A =
[[  9   4  12  -1 -18  11   3  16  18  -3 -17  -7   0  -8]
 [ 17  -7  -8  -8  14   2   3 -10 -14   8   6  15  -6  22]
 [  7 -22  33 -17  23 -20  -9   1   3  -1  17  34   6 -65]
 [-27   9   2   7  19 -20   1  -5 -21  17  10   7  10  40]
 [-13   6  21   9 -11   0  -4  17  18 -10  -7  -2  12 -25]
 [  7 -20  -5 -14  -5   0   0  -1   7 -14  -4   3  -3 -11]
 [ -8   0   5   2  18  18   3   4   7  11  24  24 -13 -39]]
A[-7][0] -> 9
A[:, 5] -> [11, 2, -20, -20, 0, 0, 18]
A[3][-3] -> 7
A[:, -14] -> [9, 17, 7, -27, -13, 7, -8]
A[6][4] -> 18
A[-6] -> [17, -7, -8, -8, 14, 2, 3, -10, -14, 8, 6, 15, -6, 22]
A[-3] -> [-13, 6, 21, 9, -11, 0, -4, 17, 18, -10, -7, -2, 12, -25]
A[2] -> [7, -22, 33, -17, 23, -20, -9, 1, 3, -1, 17, 34, 6, -65]
A[:, -11] -> [-1, -8, -17, 7, 9, -14, 2]
A[-6][1] -> -7
A[-1][-12] -> 5
A[-6][-14] -> 17
A[-2][7] -> -1
A[-4][4] -> 19
A[:, -4] -> [-17, 6, 17, 10, -7, -4, 24]
A[-4][-8] -> 1
A[0][3] -> -1
A[-3][-13] -> 6
A[:, -5] -> [-3, 8, -1, 17, -10, -14, 11]
A[-1] -> [-8, 0, 5, 2, 18, 18, 3, 4, 7, 11, 24, 24, -13, -39]
A[-5][-3] -> 34
A[4][-14] -> -13
A[:, -3] -> [-7, 15, 34, 7, -2, 3, 24]
A[5][8] -> 7
A[-7][2] -> 12
A[-3][-2] -> 12
A[4][-11] -> 9
A[-7] -> [9, 4, 12, -1, -18, 11, 3, 16, 18, -3, -17, -7, 0, -8]
A[-6][-7] -> -10

a =
5  4  7  4  4  4  5  5  5  4  4  5
5  4  5  4  3  3  4  5  5  6  4  6
4  6  6  6  4  4  5  4  7  5  4  5
5  4  7  4  4  4  5  5  5  4  4  5
8  5  5  6  6  5  6  5  4  4  6  4
5  4  5  4  4  5  5  6  4  5  5  5
5  7  7  6  4  4  5  4  7  5  6  4
5  5  4  5  5  6  3  2  5  5  5  5
6  6  5  4  5  4  5  5  7  4  4  6
6  4  6  5  3  3  4  6  4  4  4  5
5  5  7  6  4  3  5  4  6  4  5  4
5  3  6  6  3  4  4  2  4  6  4  4
4  3  4  5  3  4  4  2  5  5  4  5
5  4  6  4  4  4  5  6  5  4  3  5
a[0,0]	5
a[12]	[4, 3, 4, 5, 3, 4, 4, 2, 5, 5, 4, 5]
a[:, 8]	[5, 5, 7, 5, 4, 4, 7, 5, 7, 4, 6, 4, 5, 5]
a[13,3]	4
a[0]	[5, 4, 7, 4, 4, 4, 5, 5, 5, 4, 4, 5]
a[8,3]	4
a[12,9]	5
a[0,4]	4
a[6,7]	4
a[1,6]	4
a[:, 3]	[4, 4, 6, 4, 6, 4, 6, 5, 4, 5, 6, 6, 5, 4]
a[3,11]	5
a[7]	[5, 5, 4, 5, 5, 6, 3, 2, 5, 5, 5, 5]
a[8,4]	5
a[11,6]	4
a[8,8]	7
a[11]	[5, 3, 6, 6, 3, 4, 4, 2, 4, 6, 4, 4]
a[:, 2]	[7, 5, 6, 7, 5, 5, 7, 4, 5, 6, 7, 6, 4, 6]
a[6,2]	7
a[12,3]	5
a[8]	[6, 6, 5, 4, 5, 4, 5, 5, 7, 4, 4, 6]
a[10]	[5, 5, 7, 6, 4, 3, 5, 4, 6, 4, 5, 4]
a[:, 5]	[4, 3, 4, 4, 5, 5, 4, 6, 4, 3, 3, 4, 4, 4]
a[10,5]	3
a[4,1]	5
a[1]	[5, 4, 5, 4, 3, 3, 4, 5, 5, 6, 4, 6]
a[8,5]	4
a[7,9]	5
a[13,4]	4
a[5]	[5, 4, 5, 4, 4, 5, 5, 6, 4, 5, 5, 5]
a[:, 10]	[4, 4, 4, 4, 6, 5, 6, 5, 4, 4, 5, 4, 4, 3]
a[10,1]	5
a[:, 0]	[5, 5, 4, 5, 8, 5, 5, 5, 6, 6, 5, 5, 4, 5]
a[0,1]	4
a[9,7]	6
a[4]	[8, 5, 5, 6, 6, 5, 6, 5, 4, 4, 6, 4]

M =
[[  1 -26  -3 -24  23  -3  19  22  43  45  41   4  64]
 [ -2  16  -8   9  -9 -19 -22  44  30  41  23   8 -27]
 [-18  17 -37 -35 -44 -21   9 -38 -10 -31 -59  -8 -27]]
Indices start at 0.
(0, 0) -> 1
(2, 12) -> -27
(1, 0) -> -2
(2, 10) -> -59
(1, 10) -> 23
(0, 1) -> -26
(0, 4) -> 23
(2, 2) -> -37
(2, 5) -> -21
(0, 9) -> 45
(2, 7) -> -38
(1, 6) -> -22
(2, 4) -> -44
(1, 12) -> -27

W =
378	179	372	455	572	496	797	424	502	502	321
378	413	241	503	593	558	330	656	437	451	439
582	523	740	575	604	574	927	598	651	692	565
533	458	690	630	464	480	413	695	629	628	599
390	575	621	418	447	604	689	381	378	652	591
565	554	373	646	778	596	416	772	649	467	480
353	185	425	254	629	503	483	640	528	500	382
413	452	553	643	427	347	335	503	664	739	498
444	517	476	602	586	499	287	668	394	589	407
567	259	662	704	712	452	938	618	557	633	289
W[0][0] -> 378
W[:, 2] -> [372, 241, 740, 690, 621, 373, 425, 553, 476, 662]
W[0][6] -> 797
W[6][7] -> 640
W[2][9] -> 692
W[3][0] -> 533
W[9][4] -> 712
W[8][7] -> 668
W[0][1] -> 179
W[:, 5] -> [496, 558, 574, 480, 604, 596, 503, 347, 499, 452]
W[2][8] -> 651
W[1][10] -> 439
W[7][3] -> 643
W[6][3] -> 254
W[8][2] -> 476
W[7][5] -> 347
W[5][9] -> 467
W[1][1] -> 413
W[9][10] -> 289
W[2][6] -> 927
W[9] -> [567, 259, 662, 704, 712, 452, 938, 618, 557, 633, 289]
W[:, 7] -> [424, 656, 598, 695, 381, 772, 640, 503, 668, 618]
W[2][2] -> 740
W[5][3] -> 646
W[8] -> [444, 517, 476, 602, 586, 499, 287, 668, 394, 589, 407]
W[8][4] -> 586
W[7][2] -> 553
W[5][7] -> 772
W[:, 0] -> [378, 378, 582, 533, 390, 565, 353, 413, 444, 567]
